A small network was shown many inputs. Here are its activations along a few directions, one row for each input.
In each table, some parts of the input vary, and every possible input appears once, in random order.
A made-up example of a description, with smaller parts first: values(2) and (point or line(11) or (line(6) and ring(8))).
Shared parts are said once, and a part with two or three values counts as separate values.
In the rows, zero is written as 128.

Other details of the inputs shift rows strongly along two fixed directions, in all tables alike. That doesn't count.

Rows:
row 1: [101 119  81 132 125 170 148 138 161 207 163 155 199]
row 2: [123 151 153 117 146 129 142 117 114 125 109 130 126]
row 3: [119 171 132 109 122 111 141 137 127 104  99 104 103]
row 4: [143  99 153 122 126  97 101 141 128  65 125 157  64]
row 5: [140 127 126 132 126 108 133 144 114 135 103  95  84]
row 6: [119 118 130 118 143 124 108 127 132 122  86  82 126]
row 7: [164  72 129 111 111  94  86  98 112 154 147 184 140]
row 8: [154  81 137 126 138 129 104 105 133  78 117  92  97]
row 9: [148 104 109 134 111 167  83 114 107 150 184 179 180]
row 10: [166  87 141 119 108 113  34 100  71 124 154 199 149]
row 11: [147 121 108 122  97 107 115 146 128 194 148 200 138]
row 12: [ 92 170 121 142 152 176 193 136 153 153 133 110 172]
row 13: [127 113 129 144 140 123 136 157 124  99 112  78  67]
row 14: [131 126 117 146 118 149 162 108 142 201 201 194 186]
row 15: [154  90 155 148 137 121  96  92 131  73 132  97  93]
row 16: [ 92 164 116 127 165 182 173 149 164 133 110  73 159]
row 17: [ 82 192 114 132 112 121 179 143 124 119  97  89 144]
row 18: [121 111 152 105 138 117  95 119 111 110 100 148 105]
row 19: [ 78 173 113 138 108 142 189 153 138 118 126 108 153]
row 20: [134 124 122 140 129 132 132 157 146 118 121 119 101]
row 21: [139 140 113 116 115 102 120 138 129 158 143 185 127]
row 22: [110 143 132 125 118 120 143 146 136  93 131 128 108]
row 23: [123 172 133 137 152 138 166 110 134 140 112  63 146]
row 24: [164 104 155 130 135 100  94  95 113  98 117 102 108]
Description of these inputs: values(2) and (point or line(5) or ring(6)).
- The inputs of row 23 and row 14 match in every part but the values(2) part. If row 11 is changed in the same way as row 23 into row 14, which row does it become? => row 20
- Change only the ring(6) part in row 18. List by row number the other rows that result. => row 2, row 6, row 7, row 23, row 24
- Change only the line(5) part in row 20. List by row number the other rows that result. => row 4, row 13, row 19, row 22

Rows:
row 25: [107 179  74 135 134 159 152 154 143 172 143 102 189]
row 26: [136 144 137 153 152 140 147 120 143  86 112  43  94]
row 27: [130 115 130 109 110 132 131  90 120 185 179 216 184]
row 28: [107 174  81 129 131 168 165 155 148 181 150 120 214]
row 29: [145  72 183 119 105 118  67 109  98  55 145 181  90]
row 30: [130 134 157 142 153 140 148 108 139  56 102  20  85]
row 31: [144  57 163 118 119 107  77 115 113  95 122 179  71]
row 32: [134  96 120 126  88 131  88 115 112 129 177 223 156]
row 33: [101 141 114 141 146 178 172 139 170 158 143 101 176]
row 34: [111 170 106 128 139 159 166 115 131 187 138 123 199]
row 35: [170  94 157 128 122  86  88 121 110  93 132 146  65]
row 36: [137 169 145 123 155 127 129 120 117  91  62  55  98]
row 37: [149  73 145 108 100  81  52 128  87  78 118 175  84]
row 38: [135  78 101 115 110 104 101 136 122 184 156 219 135]
row 39: [131 157  93 146 130 144 175 132 153 183 152 100 170]
row 40: [117 157 135 129 168 117 136 115 130  83  70  44 123]
row 41: [115 127 151 142 165 156 134 131 142  66  74  42  81]
row 42: [141  79 161 116 129 106  67 122 116  96 121 154  53]
row 43: [ 61 212 110 126 103 114 237 190 153 150 123 158 125]
row 44: [146 144 113 143 137 120 147 149 130 124 102  56 111]
row 45: [141 115 112 112  93 100 107 121 109 236 168 232 183]
- What is each input in this table made of? => point or (values(4) and line(5))
- Start at row 30 and move only the line(5) part, one step at a time. The first step leads to row 26. Which rows follow, in order? => row 39, row 35, row 44
- Change only the line(5) part in row 41. List by row number the other rows that result. => row 31, row 33, row 38, row 42
